A small network was trained on invented records. Each row is its activation on one of them, seen along a few directions.
After each row come some of the record's fields: Z, F, E, H, D, S, G.
Not every record has every field; a missing one is written missing.
The largest differences between rows may come from other fields.
In the rows, 500 means zero.
Strong random noise was added to every row along 22 fixed directions; ignore it. To show where, here is one row again and again, with new noise each time:
[542 542 529 570 398 484 490 579 324 523 667 428 519 648 472 550 385 462
 484 612 683 438 256 480 359 457 525 424 587 332 349 244 530 620]
[560 724 551 459 364 587 710 535 841 584 586 470 723 461 457 426 784 376
 577 634 570 541 548 412 381 533 367 207 482 636 543 391 496 551]
[611 629 555 589 599 507 632 462 534 560 397 569 467 366 695 344 594 400
 690 321 432 514 506 628 524 432 532 706 642 450 438 579 395 339]
[563 363 488 453 321 634 333 619 431 456 564 516 448 594 379 418 530 353
 640 560 584 568 498 593 625 535 494 526 539 503 576 568 482 347]
[793 374 646 457 553 528 554 343 485 393 596 422 414 496 785 380 520 339
 546 476 662 407 497 513 720 440 474 655 536 626 503 556 406 457]
[433 499 283 600 725 608 560 527 523 484 542 500 523 510 474 424 417 541
 440 503 613 388 400 551 662 342 505 453 462 577 637 505 400 661]
[514 423 622 542 296 276 380 293 435 481 673 146 494 591 590 370 377 369
 616 574 606 594 501 527 546 475 525 460 590 547 474 354 436 432]
[536 735 613 712 611 736 675 544 663 528 401 595 636 583 682 405 554 648
 462 287 483 570 646 514 453 448 536 421 556 503 466 459 374 560]
[458 530 718 501 385 323 575 510 465 682 441 404 538 412 625 434 577 645
 604 415 584 647 395 569 602 410 374 545 359 552 505 242 543 425]
[612 333 534 589 507 681 317 509 520 479 393 671 576 518 419 524 507 488
 279 447 497 439 507 410 611 480 440 596 667 502 381 439 412 500]
[488 552 683 627 510 410 655 682 551 686 414 701 551 429 437 738 541 571
 564 444 293 628 608 510 388 380 430 529 513 569 505 482 553 704]
[513 660 310 494 555 547 738 411 375 583 536 431 588 512 498 470 596 365
 465 325 556 454 298 606 367 589 748 416 432 552 249 553 462 642]
[525 550 534 386 490 373 548 583 595 502 277 514 592 467 504 449 439 530
 632 549 751 376 505 622 536 378 459 438 374 538 421 384 538 518]
[452 496 649 518 405 616 517 587 450 531 377 668 694 414 601 578 624 684
 579 497 633 236 336 454 609 463 392 559 459 207 574 344 506 425]
[225 353 460 483 329 575 391 421 342 466 380 328 498 473 591 464 523 517
 631 524 507 453 275 386 784 454 600 468 427 548 417 421 574 447]
[255 725 468 439 478 395 343 522 454 591 492 303 507 637 396 360 267 622
 481 544 527 454 424 485 618 530 444 444 582 414 505 521 571 551]
[456 662 584 553 607 432 365 295 381 565 332 431 530 441 472 433 495 495
 463 693 426 375 610 620 503 498 538 445 479 452 654 719 547 399]
[503 389 530 426 261 456 579 456 687 470 449 491 464 564 544 412 726 404
 640 646 597 502 478 529 531 494 397 436 384 519 516 303 606 340]
[424 299 562 420 433 473 424 606 559 427 593 585 351 709 605 474 465 641
 436 316 412 578 585 312 553 538 384 703 453 432 462 339 404 331]
[535 344 570 435 401 657 475 368 625 435 450 680 657 562 516 633 647 554
 354 475 600 243 502 450 637 559 518 476 404 508 516 451 509 576]
[447 584 580 480 570 500 365 525 401 467 445 417 484 401 657 434 419 445
 600 557 600 464 375 628 575 420 438 593 511 451 541 396 551 329]
[543 500 566 388 360 425 438 415 543 466 741 415 699 438 623 593 533 358
 540 514 607 299 429 364 490 638 474 540 581 340 514 453 440 470]
[511 531 554 529 600 755 509 761 526 409 674 638 489 493 425 618 479 488
 494 489 404 585 507 483 380 450 351 528 687 538 621 401 439 542]
[433 519 629 547 623 349 665 455 463 520 223 358 577 522 844 526 457 509
 416 477 502 366 509 451 689 461 336 570 323 503 407 567 619 612]

[589 452 543 607 519 547 461 538 554 473 570 591 539 435 575 546 472 415
 628 538 567 456 524 608 601 390 481 580 584 462 666 511 464 508]
Z=missing, F=missing, E=missing, H=missing, D=d2, S=s1, G=g1
[482 495 398 669 535 581 458 411 356 519 523 419 611 575 438 467 527 262
 473 635 591 435 381 573 469 459 640 325 322 526 446 574 401 526]
Z=z2, F=f1, E=e1, H=missing, D=missing, S=missing, G=missing
[493 568 483 580 664 514 485 316 381 386 521 344 470 552 602 571 291 548
 326 483 527 464 506 590 428 500 665 445 596 545 451 495 550 674]
Z=z2, F=f1, E=e1, H=missing, D=d1, S=s1, G=g2
[559 538 344 493 364 485 557 585 339 543 508 532 354 560 587 456 553 393
 735 397 524 604 433 556 388 601 829 547 434 324 317 649 563 381]
Z=z1, F=f1, E=e2, H=missing, D=d1, S=s1, G=g2
[511 480 483 520 467 468 344 585 506 593 286 774 405 565 381 586 453 511
 586 618 542 404 543 670 589 411 630 541 388 424 521 644 669 534]
Z=z1, F=f2, E=e1, H=missing, D=d2, S=s1, G=g1
[280 703 723 442 595 509 473 454 413 388 542 380 503 503 671 648 398 551
 561 547 437 506 510 710 368 479 485 456 408 564 659 387 649 474]
Z=missing, F=missing, E=missing, H=missing, D=d1, S=s1, G=g2
[476 583 727 446 482 650 486 447 423 249 478 327 609 340 676 603 473 611
 613 579 491 529 663 451 255 540 562 304 579 520 574 392 491 396]
Z=missing, F=missing, E=missing, H=h1, D=d2, S=s1, G=g1
[545 502 438 582 545 578 701 645 463 380 680 413 493 701 672 524 468 347
 561 518 567 493 538 583 523 565 418 491 434 413 662 666 521 603]
Z=missing, F=missing, E=missing, H=missing, D=d1, S=s1, G=g1
[703 483 545 577 384 434 438 501 446 529 566 476 650 388 426 708 484 536
 337 573 563 610 575 406 218 617 600 361 638 395 411 400 563 627]
Z=z1, F=f2, E=e1, H=missing, D=d1, S=s1, G=g1
[527 604 502 461 578 507 591 367 332 569 660 380 421 490 515 320 544 544
 502 535 622 391 222 587 601 464 436 532 466 462 599 452 449 464]
Z=z2, F=f1, E=e1, H=missing, D=d2, S=s1, G=g1
[425 772 676 333 526 492 477 490 458 643 463 477 487 626 534 389 473 497
 622 503 545 430 488 576 637 469 553 437 250 655 496 687 529 512]
Z=missing, F=missing, E=missing, H=h2, D=d2, S=s1, G=g2
[373 526 388 328 542 362 473 365 530 445 457 574 326 568 551 484 462 520
 557 354 458 489 529 558 312 496 815 534 302 562 286 415 480 360]
Z=z2, F=f1, E=e1, H=missing, D=d1, S=s1, G=g1
[466 352 422 476 671 444 601 485 640 456 601 714 281 428 598 598 499 670
 463 268 431 556 453 653 507 396 490 769 465 562 617 282 511 494]
Z=z1, F=f2, E=e1, H=missing, D=d2, S=s2, G=g1
[439 619 435 309 492 433 379 560 370 614 725 362 501 391 351 535 362 509
 455 489 566 491 201 512 595 577 418 549 601 509 522 484 601 627]
Z=z1, F=f2, E=e1, H=missing, D=d2, S=s1, G=g2
[540 531 508 398 518 446 467 485 579 448 578 359 505 435 533 396 473 332
 514 554 570 484 389 555 534 508 282 564 625 542 501 394 494 412]
Z=missing, F=missing, E=missing, H=h2, D=d1, S=s1, G=g2
[445 448 479 746 514 645 633 457 648 478 401 495 679 383 576 601 578 482
 508 568 510 474 447 379 572 339 539 308 512 627 468 392 490 742]
Z=z1, F=f2, E=e1, H=missing, D=missing, S=missing, G=missing
[520 613 552 561 612 693 487 730 445 538 492 639 519 466 362 374 550 300
 749 557 486 531 480 691 528 314 386 516 476 591 630 604 319 360]
Z=missing, F=missing, E=missing, H=missing, D=d2, S=s1, G=g1
[651 684 505 510 630 712 522 625 355 506 335 519 414 545 607 396 475 414
 430 469 560 582 434 569 451 528 565 491 523 533 259 602 595 484]
Z=missing, F=missing, E=missing, H=h1, D=d2, S=s2, G=g1
[328 433 482 442 446 612 425 401 650 255 560 418 414 592 680 444 421 451
 637 407 441 474 512 504 577 490 531 560 624 533 512 394 471 384]
Z=missing, F=missing, E=missing, H=h2, D=d1, S=s1, G=g2
[499 489 482 358 436 226 427 550 510 589 345 391 540 418 312 453 404 530
 462 565 581 513 543 537 600 544 326 551 573 528 471 515 611 497]
Z=missing, F=missing, E=missing, H=missing, D=d1, S=s2, G=g2
[560 567 438 499 545 471 575 458 600 583 508 544 488 268 513 373 608 621
 651 462 572 528 509 531 575 448 576 518 516 496 669 530 448 405]
Z=missing, F=missing, E=missing, H=h2, D=missing, S=missing, G=missing
[548 579 696 536 465 530 389 377 406 396 624 317 571 669 720 496 355 431
 517 597 728 385 494 612 563 535 557 411 387 430 579 534 525 516]
Z=z1, F=f2, E=e1, H=missing, D=missing, S=missing, G=missing
[457 379 694 382 308 425 390 425 421 542 633 388 567 497 376 578 511 597
 470 519 420 531 558 278 609 569 442 464 528 623 541 499 455 560]
Z=missing, F=missing, E=missing, H=missing, D=d2, S=s1, G=g1
[487 503 460 242 412 525 399 448 368 444 399 533 539 494 256 462 531 543
 468 430 605 435 432 574 264 592 663 420 420 528 235 342 424 327]
Z=z2, F=f1, E=e1, H=missing, D=d2, S=s2, G=g1
[699 481 715 369 509 521 279 527 482 382 430 632 425 513 610 581 330 599
 494 602 693 370 571 477 486 451 563 547 522 439 442 429 570 456]
Z=missing, F=missing, E=missing, H=h2, D=d2, S=s1, G=g2
[603 567 628 357 430 577 622 547 293 467 536 318 508 427 463 448 524 377
 586 355 425 557 447 615 559 678 348 645 801 534 465 693 522 480]
Z=missing, F=missing, E=missing, H=h1, D=d1, S=s1, G=g1
[576 353 346 548 366 428 685 683 540 579 487 531 545 448 540 505 655 525
 600 544 541 529 537 271 596 543 461 497 456 341 536 594 527 536]
Z=missing, F=missing, E=missing, H=missing, D=d2, S=s1, G=g1
[677 531 520 468 385 422 760 415 641 637 595 666 422 522 640 520 802 461
 510 456 488 498 476 446 434 615 550 584 413 399 457 505 612 478]
Z=missing, F=missing, E=missing, H=missing, D=d2, S=s2, G=g1
[651 482 355 247 700 533 677 640 611 269 669 444 444 286 533 497 498 379
 581 612 583 417 533 356 379 475 364 490 577 632 586 504 410 498]
Z=z2, F=f1, E=e1, H=missing, D=d2, S=s1, G=g1
[528 667 439 569 520 648 449 517 523 507 767 717 425 734 493 432 430 640
 568 484 536 311 502 343 372 470 762 462 580 208 544 533 304 492]
Z=missing, F=missing, E=missing, H=h2, D=d2, S=s1, G=g2
[416 499 510 586 516 473 586 576 691 390 298 497 601 585 627 471 426 413
 596 420 561 496 576 534 427 392 474 456 436 516 285 331 425 483]
Z=z2, F=f1, E=e1, H=missing, D=missing, S=missing, G=missing
[483 345 551 500 221 243 363 442 471 626 404 457 459 461 294 379 487 630
 634 554 581 507 423 600 677 500 379 620 610 298 570 415 555 352]
Z=z1, F=f2, E=e1, H=missing, D=missing, S=missing, G=missing
[513 447 675 372 393 497 501 415 285 372 551 315 503 576 481 504 402 645
 512 405 518 510 565 548 445 617 504 479 557 495 518 504 438 462]
Z=missing, F=missing, E=missing, H=h2, D=d1, S=s1, G=g2
[631 580 756 512 440 493 465 375 672 600 758 504 509 375 361 406 505 699
 549 470 490 593 547 401 569 417 403 493 768 623 682 384 314 549]
Z=z1, F=f1, E=e1, H=missing, D=missing, S=missing, G=missing
[423 618 420 409 661 417 592 347 613 206 285 467 338 400 649 487 419 692
 497 590 496 379 593 580 136 489 579 466 640 338 440 242 647 335]
Z=z1, F=f2, E=e1, H=missing, D=d1, S=s1, G=g1
[519 511 569 422 708 352 604 593 527 520 731 434 298 472 441 442 377 524
 521 576 480 627 446 355 431 252 348 494 441 793 505 305 357 592]
Z=z2, F=f1, E=e1, H=missing, D=missing, S=missing, G=missing
[523 338 362 538 393 581 353 541 629 468 564 615 549 585 452 368 508 358
 628 428 587 454 496 368 575 444 631 503 474 462 371 499 232 376]
Z=missing, F=missing, E=missing, H=h2, D=missing, S=missing, G=missing

Here are new rows. What are their fields?
[474 533 645 587 529 470 574 431 545 553 534 547 557 599 576 650 616 484
 375 595 385 495 641 460 409 566 461 414 275 505 633 600 571 566]
Z=missing, F=missing, E=missing, H=h2, D=missing, S=missing, G=missing
[463 550 529 461 614 601 472 516 348 387 644 386 309 678 572 400 388 508
 444 524 402 521 501 372 454 505 490 508 526 523 471 553 426 453]
Z=z1, F=f2, E=e1, H=missing, D=d2, S=s1, G=g1
[441 486 539 459 607 517 686 582 532 413 438 521 376 622 508 553 443 736
 471 496 450 532 676 526 514 456 431 434 375 608 659 573 575 657]
Z=z1, F=f2, E=e1, H=missing, D=d1, S=s1, G=g1
[372 534 611 609 586 323 363 627 561 633 606 476 593 708 588 554 421 438
 273 515 415 646 632 383 404 491 285 479 204 512 518 398 416 470]
Z=missing, F=missing, E=missing, H=h2, D=d1, S=s1, G=g1
[512 282 454 802 465 442 341 549 511 591 551 467 642 565 379 541 365 366
 323 418 508 714 438 528 478 351 408 496 582 585 342 209 327 609]
Z=missing, F=missing, E=missing, H=h2, D=d2, S=s1, G=g2
[352 485 431 318 405 558 500 337 493 387 442 476 506 373 270 545 585 443
 692 566 371 356 507 529 461 571 668 393 554 602 522 685 505 479]
Z=z1, F=f2, E=e1, H=missing, D=missing, S=missing, G=missing
[393 503 539 586 517 467 361 329 520 557 562 549 388 662 428 501 572 433
 312 761 381 429 450 523 502 466 386 481 425 480 642 427 618 435]
Z=missing, F=missing, E=missing, H=missing, D=d1, S=s1, G=g2
[564 634 537 594 607 494 428 680 514 752 244 675 308 587 355 285 508 627
 329 463 375 748 578 554 617 444 329 625 546 543 429 580 595 420]
Z=missing, F=missing, E=missing, H=missing, D=d1, S=s1, G=g1
[568 473 488 494 457 388 419 609 565 535 593 416 408 481 494 398 365 467
 688 467 542 742 642 507 566 405 553 493 516 654 539 545 424 491]
Z=z1, F=f2, E=e1, H=missing, D=d2, S=s1, G=g1
[562 492 753 589 473 601 621 640 294 615 528 604 687 223 561 782 658 591
 626 441 539 608 369 625 404 381 515 447 334 576 603 320 513 588]
Z=z1, F=f2, E=e1, H=missing, D=d2, S=s1, G=g1
[552 577 478 465 571 395 487 575 725 418 502 482 537 611 420 360 311 412
 482 510 578 421 596 457 434 413 330 516 709 513 360 375 351 525]
Z=missing, F=missing, E=missing, H=missing, D=d1, S=s1, G=g1
[566 623 664 800 400 613 313 620 549 712 620 616 612 646 522 500 541 507
 428 557 492 715 618 457 527 489 515 423 500 402 621 508 475 500]
Z=missing, F=missing, E=missing, H=missing, D=d1, S=s1, G=g1
[636 315 476 558 519 486 369 498 526 511 642 618 536 443 566 638 535 384
 375 472 520 542 513 377 451 491 578 578 454 534 445 400 415 495]
Z=missing, F=missing, E=missing, H=h2, D=d2, S=s1, G=g1
[473 650 524 653 512 445 496 539 581 570 671 319 571 566 506 334 445 384
 530 472 475 687 532 656 469 508 278 499 607 449 657 453 391 416]
Z=z2, F=f1, E=e1, H=missing, D=d2, S=s1, G=g1
[322 394 325 532 474 601 401 559 458 450 503 543 476 355 520 500 637 569
 548 573 504 558 357 332 411 469 621 424 331 412 507 287 475 265]
Z=z1, F=f2, E=e1, H=missing, D=missing, S=missing, G=missing
[556 489 565 578 477 478 595 532 573 438 525 387 349 703 716 412 455 599
 459 547 440 636 684 258 482 514 451 447 515 458 465 500 527 507]
Z=z2, F=f1, E=e1, H=missing, D=d2, S=s1, G=g2
[601 471 534 516 581 430 569 462 589 508 644 671 322 635 420 481 363 666
 590 506 537 370 577 554 567 297 558 556 547 525 664 540 390 675]
Z=z1, F=f2, E=e1, H=missing, D=d1, S=s1, G=g2
[411 593 816 414 514 550 370 437 359 495 461 393 666 338 635 528 491 440
 586 441 326 385 503 328 599 495 388 589 576 544 463 610 344 376]
Z=z2, F=f1, E=e1, H=missing, D=d1, S=s1, G=g2
